A small network was shown many inputs. Here are its activations along a few directions, one row for each input.
In each table, some parts of the input vary, and every possible input appears once, in random order.
Descriptions start from the smaller parts, as in this example, which fits no table here: line(4) and (point or line(11) or (values(2) and ring(8))).
Shared parts are said once, and a part with two or three values counts as separate values.

Other details of the inputs vary at random and push rows far along two fixed directions, the same in every table; ignore that.

Rows:
R1: [-22  -9 -14  32 -11  19 -10 -31 -49 -18  17   0 -23]
R2: [ 0 -3 -1 -2  6 -2 -3  4  7  7  2 -2 -4]
R3: [-19 -11 -12  34 -10  21  -7 -34 -53 -18  17   3 -23]
R4: [ 3 -1  0 -6  4  1 -3  0  6 11  3 -4 -3]
R5: [ 8  0  1 -1  1 -4 -3  3  7  6  7 -5 -3]
R6: [ 2  0  1 -1  4 -6 -2  6  3  8  8 -1  4]
R7: [ 0 -3  1  0  3 -4 -2  5  6  9  1 -4 -5]
R8: [ 3 -1  1 -4  1 -1 -3  2  5 13  2 -5 -3]
R9: [ 3  1  2  0 -1 -3  4  9 10 -2  8  8 -6]
R10: [ -4   4  13 -13   5   2  -1   4   4  -3  -3   1  -4]
R11: [  4  -3 -32  19 -21  -2  20 -29   9 -18 -52   8  48]
R12: [ 3  7  7 -8 -1  7 -2 10  2  0 -3 -1 -4]
R13: [ 6  3  3 -3 -4 -1  3  5  8  2 10  7 -5]
R14: [ 5  0 -1 -1  3 -9 -3  4  4  4  7 -2 -2]
R15: [ 5  0  3  0  2  0 -3  4  4  9  8 -5  2]
R16: [  2   5   8 -11   2   5   0  10   2  -1  -3  -2  -4]
R17: [ 0 -1  9 -9  4  2  2 10  3 -5 -2  0 -4]
R18: [-25  -9 -16  30 -12  19 -12 -37 -58 -17  20   2 -22]
R19: [ 0 -1  0 -4  3 -6 -2  4  3 11  3 -2 -2]
R20: [ 7  1  3  1  4 -2 -3  3  5  5  7 -3  0]
R21: [  2   2  10 -13   2   5   0   7   1   0   0  -3  -3]
R22: [ 1  0  1 -2  2  0  0  3  4 11  5 -7  0]
R23: [ -1   5   6 -11   3  -1   0  12  -1  -2  -2   2  -3]
R24: [ 3  0  2  0  6 -6  1  5  3  6  9 -1  2]
R25: [ 0  5  8 -5  1  3 -1 14  5 -4 -3  0 -7]
R26: [ -6   4  11 -13   6  -4  -1   6   1  -4  -2   4  -3]
R27: [-1  0  0 -3  4 -6  0  5  3 10  6 -3  2]
R28: [ 3  3  1 -4 -2 -6  3  6  6  1 10 10 -4]
R29: [ 0 -1  0 -2  3 -5 -1  5  3  8  7 -3  3]
R30: [-4 -1 12 -9  5  2  0  7  4 -4 -4  1 -6]
R31: [ 3  2 -2 -1  0 -4 -5  3  8  5  7 -7 -3]
R32: [-1 -2  2  1  4 -3  0  8  7  8  4 -5 -2]
R33: [ 6  1  3  0  4 -1  1  3  7  8  8 -4  2]
R34: [  2   2 -19  -1 -16  -2  19 -25   6 -21 -54  14  43]
R35: [ 3 -1  3  5  5 -3  1  6  7  3  7 -2 -1]
R36: [ 1 -1 -1 -7  6 -5 -3  3  4 10  4 -1 -1]
R37: [ 3  0  1 -2  1  0 -1  4  5 10  7 -6  1]
R38: [ -1   2  12 -14   3   3  -1   4   4   0  -3  -1  -3]
R39: [ 5  0  0  0  4 -8 -1  4  4  4  8 -1 -1]
R40: [-30  -8   2  19  -6  25  -8 -29 -53 -24   9   7 -26]
R41: [  5   7 -22   3 -19   0  17 -17   6 -20 -52  13  40]
R42: [-1  2  7 -7  3  3  1 13  3 -4 -3  0 -7]
R43: [ 4 -2  0  4  2 -6 -3  6  8  1  5 -3 -5]
R44: [  0   2   8 -13   3  -1   1   9  -1  -2   0   1  -1]
R45: [ 4  1  2  0  6 -8 -3  5  4  4  8  0  1]
R46: [ 4 -1  3  4  6 -5 -2  6  7  2  6 -1 -2]
R47: [ 2 -2  3  3  4 -3 -2  8  6  5  6 -3  1]
R48: [ 13   1 -30  15 -20  -3  20 -31  11 -16 -47   8  45]
Description of these inputs: values(3) and (point or line(5) or line(10)).
Changing only the values(3) part turns R34 into R38. The same change can be made to R44. Which row results? -> R21
Changing only the values(3) part turns R41 into R12. The same change can be made to R28. Which row results? -> R13
Which other rows does R5 become when the values(3) part takes its other values? List them by row number. -> R14, R43
Which other rows does R48 become when the line(10) part takes its other values? List them by row number. -> R4, R5, R8, R15, R20, R22, R31, R33, R37
Which other rows does R42 become when the values(3) part takes its other values? List them by row number. -> R16, R23

Rows:
R49: [ 12   1   0 -10   1  -7  12   4  32   2 -36  -9  37]
R50: [  2   3 -16   3 -18  12  13 -22 -10  -7 -40   4  33]
R51: [  0 -12 -21  22   0   2  -9 -25 -20  20  20  -8   0]
R52: [  3   3  17 -18  12   0  -7  20   1  15   8 -12  -7]
R53: [  0   6  10  -1  -1   7  -3  11 -17  -3  22   6 -16]
R54: [ 18  10  15 -14   6 -10  -1  44  43  11  16  -5 -19]
R55: [ -4 -10 -19  26   2 -15  -3 -15 -11  10  27   2  -1]
R56: [-11   0   8 -13  -1   6  -5 -10 -16  -1  -3   3  -4]
R57: [ 15  -7 -43  31 -19 -14  12 -35   2  -2 -15   8  37]
R58: [ -8   6  12 -11   5  -2  -6   9 -11  -7  19   6 -14]
R59: [ -2   5  19 -26  15 -20   0  25  22   4   9  12  -9]
R60: [ 10  15  17 -27   6  -8   2  31  21   7  15   6  -7]
R61: [-12   2   8 -13   5   8  -8  -2 -20   2   9  -5  -9]
R62: [-17  -5   6   3  -1  14 -12 -13 -40  -5   9  -7 -11]
R63: [ 19   5   3 -15  -3  -1  15  13  38  11 -31  -8  34]
R64: [-10  -4   7  -4  -4   6  -3 -10 -23 -13  15  17 -22]
R65: [  3  -2  19 -11  14   6  -6  18   5  14  12 -17 -13]
R66: [ 12   1 -14  -1  -9  -1   9   0  29  -2 -39  -7  20]
R67: [-11  -8  12   0  13   7  -5   4  -8   6   4 -11  -8]
R68: [  6   0  15  -3   8  -1   1  18   7  -2  18  -1 -12]
R69: [ 11   4  21 -14  23 -21  -5  40  41  10  17  -3 -14]
R70: [ 22   1 -32  19 -15 -17  14 -18  22   7 -11   8  40]
R71: [ -3   0 -16   8  -7  -9  14 -10   2 -21 -35  18  30]
R72: [ -9  -4   9  15   1  10  -4  -4 -23 -13  22   1 -16]
R73: [ -1  -4  11  -9  14  -8  -9  26  28  14   1 -15 -15]
R74: [-16  -2   6  -4  -9  24  -4 -21 -40  -1   8   4 -18]
R75: [ 14  13  25 -36  10 -15   0  39  33  13  19   9 -12]
R76: [  2  -2  -7   8   0 -11  16  -2  20 -16 -29  10  28]
R77: [-14  -6 -10  23 -16  31  -7 -22 -35  -8   4  -7 -22]
R78: [ -1  -8 -18  22  -6   8  -7 -24 -22  23  24  -8  -2]
R79: [  0   2  24 -36  19 -16  -3  26  26  19   0  -3  -4]
R80: [  4  -8 -11   6  11 -19  -7   2  12  32  20 -12   6]
R81: [ -8   3  14 -25  16  -6  -4  17   8  12   1  -5  -3]
R82: [-11  -3  15 -17   5  11  -9  -4 -22   6  12   0 -23]
R83: [-15  -4  -7  27 -11  13  -8 -14 -30 -22  13   2 -27]
R84: [ 14  -1  -6   8   9 -27  -5  10  20  22  33  -6   1]
R85: [  3   7  -9 -14  -2 -18  15   2  25 -13 -33  16  31]
R86: [  7   6 -12   4 -10 -10  12  -7   5 -19 -30  13  30]
R87: [  5  -5  -8   8   8 -13  -9  -3   5  29  24 -14   2]
R88: [ 12   6 -10  10  -8  -8  10  -4  23 -19 -28   8  24]
R89: [ 15   9  19 -24  14 -18   0  41  28   9  13   0  -6]
R90: [-14   1   9  -3  -2   2  -6  -8 -23 -14  16  15 -18]
R91: [  3   3   8  11  -2  11  -4   8  -8  -5  24   1 -24]
R92: [ -7  -1  13 -13  15  -5  -6  15   0  10  -1  -5  -3]
R93: [  5  -3 -21  16 -13  13  10 -29  -1 -13 -45  -2  27]
R94: [-15  -2   2  -6  -2  18  -6 -17 -37  -3   6  -3 -14]
R95: [-13   0   0   3  -7  13  -4 -15 -39 -18  17  11 -20]
R96: [-18  -8  -4  25  -6  26 -12 -30 -43 -12   5  -8 -16]
R97: [  5   1 -19  21 -23  12  19 -24  -5 -25 -29  13  30]
R98: [  9   0 -22  22 -15   5  14 -23   2 -27 -34  12  21]
R99: [  3   3   9   2   1  17  -5   3  -1   8   5 -12 -12]
R100: [-18  -9  -8  26  -6   8  -6 -11 -24 -19  10   4 -28]
R101: [-13  -7   3  12   7  11  -9  -9 -18   0   4 -10 -16]
R102: [ 11  11  -7 -23  -7   0  16  -1  21   5 -35   2  34]
R103: [ 14   2 -19  10 -14  -8  15   2  28 -17 -33   6  18]
R104: [ -6  -3   5   3   2   7 -11   6   0   2   5 -15 -19]
Describe the family of inputs behind these rows. -> values(2) and line(4) and (point or line(6))
Changing only the values(2) part turns R96 into R88. The same change can be made to R80. Which row results? -> R55
Changing only the values(2) part turns R59 into R79. The same change can be made to R89. Which row results? -> R52
Which other rows does R67 become when the values(2) part takes its other values? List them by row number. -> R76
Which other rows does R58 become when the line(4) part takes its other values? List them by row number. -> R60, R85, R95
Which other rows does R52 become when the line(6) part takes its other values? List them by row number. -> R65, R66, R82, R93, R94
Which other rows does R63 become when the line(6) part takes its other values? List them by row number. -> R50, R74, R77, R99, R102
Which other rows does R98 become when the line(4) part takes its other values? List them by row number. -> R69, R88, R91
List by row number the other rows that have the values(2) part and the line(4) part in common with R104. -> R49, R56, R61, R62, R87, R96

Rows:
R105: [ -5   1  -5   5  -9   9   6 -11  -7 -22 -28   3   9]
R106: [  2  -2 -15  17 -11   6   4 -18  -2  -9 -13   3  10]
R107: [-12   1  19  -5   9  10 -13  13 -15  -6  17  -7 -28]
R108: [ -1  -6 -18  17 -10   3   6 -21  -3 -10 -14   2  10]
R109: [  2   0 -16  11 -11   7   8 -20  -9  -6 -21   1  24]
R110: [  3  -2 -20  12  -8  -7   8 -13  12  -7 -26   3  20]
R111: [  4   2  -8  -4   0 -17   7   1  17  -2 -15   8  19]
R112: [ 14  10  27 -30  17 -12  -2  43  41   9   0  -7  -7]
R113: [-21  -2  15 -14   1  17 -12  -8 -30   8  22  -4 -27]
R114: [  3  -2 -26  20 -21   7  11 -22  -3 -14 -29   6  22]
R115: [ 11   4  10 -14   8  -7  -2  24  19  19   8  -9   2]
R116: [ 11   7  27 -30  17 -10   1  41  37   9   3  -3  -7]
R117: [ 10   2 -14  11 -13  -1   9 -10  12  -7 -21   2  18]
R118: [ 11   1  -3  -4   2  -6   5   1  16   8 -13  -4  21]
R119: [-14  -3   7   7  -1  12 -12  -1 -38  -2  38   4 -32]
R120: [ -4  -2  10  -4   8  -5  -7   7  -9   4  26   3 -20]
R121: [  6   5 -10   2 -11  -5  11 -10   3 -10 -16  11  19]
R122: [ -3   1 -16  -9 -14  10   6 -24  -8  -4 -38   5  16]
R123: [  5  -1  10 -10  12  -7  -3  14  13  16  12 -10  -1]
R124: [ -6   0  -4   5  -8  10  10 -13 -11 -20 -25  11  11]
R125: [ 17   5   9 -13  10 -14  -2  27  38  16   8  -8  -3]
R126: [ 12   4  12 -20  18 -21  -3  29  35  24   4 -11   7]
R127: [-16  -6   6   8   3   8 -11 -10 -36  -4  35   4 -30]
R128: [ -9  -1   2   2  -4   9   7  -4  -7 -15 -17   8   5]
R129: [  8   2  -9   4  -7   0   8 -10   5   0 -20  -2  24]
R130: [ -4  -5 -14  14  -5  -3   2 -10   1  -3 -10   0   6]
R131: [  7   5   4 -14   8 -20   2  16  23   6   1   4   6]
R132: [  1  -2   1  -5   9 -10  -2   8  12  13  -2  -7   9]
R133: [-10  -6   4  12   2  16 -11 -12 -32   3  23  -5 -17]
R134: [-11  -9   5   9   6  10 -11  -8 -29   7  25  -8 -20]
R135: [  1   3 -18   9 -15   1  11 -19  -8 -16 -18  13  20]
R136: [ -8  -2   7   4   3   6  -9  -4 -26  -2  31   4 -25]
R137: [-10  -3   5  14   0  15 -13   1 -27   2  37  -6 -36]
R138: [ 16   3   9 -15  13 -20  -1  32  44  20   6  -9  -2]
R139: [-11  -2   6   8   0  10  -9  -9 -31  -4  31   6 -25]
Describe the family of inputs behind these rows. -> values(2) or line(6) or (values(3) and line(9))
Which other rows does R131 become when the line(9) part takes its other values? List them by row number. -> R111, R119, R120, R121, R127, R135, R136, R139
Which other rows does R137 become when the line(9) part takes its other values? List them by row number. -> R106, R108, R110, R114, R117, R125, R130, R138

Rows:
R140: [ -9   3  21 -15  10   5 -13  21 -19  15  40  -5 -32]
R141: [-10  -4 -16  15 -20  20   0 -34 -30 -16 -17   8  -2]
R142: [-26  -8   4   5   1  13 -12 -17 -45  -7  26   4 -35]
R143: [ 18   5   4 -13  -3  -5   9   6  27   4 -24   2  23]
R144: [ -8  -3 -12   5  -7  -1   5 -17  -3 -17 -29  10  14]
R145: [  5  -6  -7  29  -1  -5  -1  10  -6  -9  27   9 -23]
R146: [ -1  -3  -9  11 -13  16  10 -21 -10 -16 -23   2  16]
R147: [ 11   8  -2   7  -4 -18   4   8  22 -11  21  14  -1]
R148: [ -9  -8 -23  27  -9  11   4 -33 -17   8  -6  -2  16]
R149: [-6  2  0  0  2 -1 -2  3 -5 -8 -9  3  6]
R150: [  7  10  29 -24  16   0 -15  39   9  22  36 -11 -31]
R151: [ 24   2  -1 -13   8 -31   1  21  48  31  -4 -16  24]
R152: [ 10   1   5 -12   7 -12   9  10  29  -3 -26   6  24]
R153: [ -7   1 -14   6 -10   3   9 -19 -19 -15 -21  10  20]
R154: [ -4   3  30 -16  21  -5 -16  36  13  14  31 -13 -42]
R155: [ 2  3 -1 -4 -5  6  3  5  3 -5 -8 -5  7]
R156: [ 11   4   6  -6   5  -7  11  10  31  -4 -26  -2  20]
R157: [  0  -1 -11   2 -11   7  11 -25 -13 -12 -21  10  20]
R158: [ 28   3  -8  -9  13 -25  -1  13  43  26  -3 -14  22]
R159: [ -6  -9  11   0  15  -1 -18  15  -7  32  50 -18 -29]
R160: [  9   8  -6 -19  -3 -11   9   5  26   3 -22   7  17]
R161: [  0   6   3  -2   3  -1   3  11  10  -5 -12  -4   5]
R162: [-14  -6 -16  18 -18  22   2 -30 -28 -21 -16   3  -4]
R163: [-24 -10  12   9   5  19 -11 -18 -57  -7  36   2 -34]
Describe the family of inputs behind these rows. -> values(2) or line(4) or (values(3) and ring(6))
What sort of input is R141? -> values(3) and ring(6)

Rows:
R164: [ -8  -4  -6   3  -3  -4   0 -20 -19  11 -10   4  16]
R165: [ -5   3  12 -31   1  -3   8   7   6   5 -28   4  10]
R166: [ -7  -8 -11  23 -10  -1 -11  -9 -31  -4  41   1 -27]
R167: [-13  -6 -11  31 -11  14   3 -27  -9 -32 -21   5  -7]
R168: [ -9  -8 -16   3  -6  -9   2 -23 -15   8  -8  -3  11]
R169: [-15   0   3  20   5   5 -10   0 -34   1  33   3 -17]
R170: [  0   4  27 -19   4   1 -10  38  -2  -2  33   3 -40]
R171: [  2  -7 -28  20 -13  10  -2 -24  -6   4 -20 -21  18]
R172: [-16   1  -3  -1  -9   2   3 -31 -23 -19 -31   8  14]
R173: [-13   8  -1  12  -6   5   5  -9 -16 -30 -12  10   3]
R174: [  7  -3  -6  14  -6  22   2 -14 -11   0 -13 -20  11]
R175: [-18  -5  -9  10  -4   9  -1 -33 -31 -35 -24  13   6]
R176: [-16  -1  10  16  -9  14 -15  -8 -43 -29  34   8 -40]
R177: [ 19   1  -7   6   2  -1  -2   6  24  19 -24 -20  27]
R178: [ -4   4   7   0  14 -13  -8  29   4  16  41  -9 -20]
R179: [-11 -11 -19  18  -2   3  -2 -31 -29  -9 -13  10  18]
R180: [ 14  10  -5 -20  -8  -1  11  10  22  -2 -27  12   6]
R181: [  2   9 -12   4 -12   6   2 -21  -7 -18 -17  13   0]
R182: [ -1  11   7 -20  -4  -1   4  -2  17  -2 -12   5  12]
R183: [  9   4  12 -19   3  12   0  26  20  10 -24 -20   3]
R184: [ 25   4  -3   0  -8 -13  14   9  23  -8  -3   9  21]
R185: [  7  -9 -14  17   0 -14   5   2  32   7  -6  -8   5]
R186: [ 22   6  -6   0  -3 -24   4  18  30   7  -1   8  20]
R187: [-12   4  29 -35   9  12  -9  25  -2  16  28  -1 -31]
R188: [ 13   5   9 -20   2  -3   9   5  23  14   4   2  18]
R189: [  7   3 -11 -16  -2 -18   5   3  33  22  -2  -4  23]
R190: [  3   7  26  -5  18  -3  -3  32   0   7  41  -5 -19]
R191: [ 14   4  14 -10  11   0  -7  16   2  16  40   0 -28]
R192: [-13  -1  13   9   0  30 -19  -6 -29  -6   8 -23 -30]
R193: [  9   2  15 -22  10 -12   9   7  14  14  -5  -1  16]
R194: [  0 -12 -15  36 -11  13  14 -29  -6 -19 -14   3  10]
R195: [-14  -7  -3  -7  -2  11   6 -12 -20 -24 -31  13   6]
R196: [ 21   8 -15  -1  -1 -15   4   1  26  14 -11   8  20]
R197: [ -1  12  11 -18   4  -3   9  30  15  -7 -14   6   4]
R198: [-24 -16  -9  15   8   3 -16 -21 -46  -2  34  -5 -27]
R199: [ 10  -4   4 -10  12  -9   8   2  11  -3  -9   2  20]
R200: [ 19   5 -20  -6  -1 -22   5   4  33  17  -3   0  10]
R201: [  0  -3   5  -1   0   2  10  17  31  -7 -24   3  -4]
R202: [  2  -9  13  15  16  -5 -13  21  13  21  33 -11 -27]
R203: [ -3   1  15 -12  11  -2 -13  12   1  29  37  -2 -13]
Changing only one part turns R182 into R189. The same change can be made to R167. Which row results? -> R185
Describe the family of inputs behind these rows. -> line(5) and (values(2) or ring(6))
Which other rows does R201 become when the values(2) part takes its other values? List them by row number. -> R183
Which other rows does R170 become when the ring(6) part takes its other values? List them by row number. -> R165, R180, R187, R195, R197
A walk changes only the ring(6) part. It starts at R196 and steps to R203. List the rest of the walk in order. -> R164, R179, R169, R186
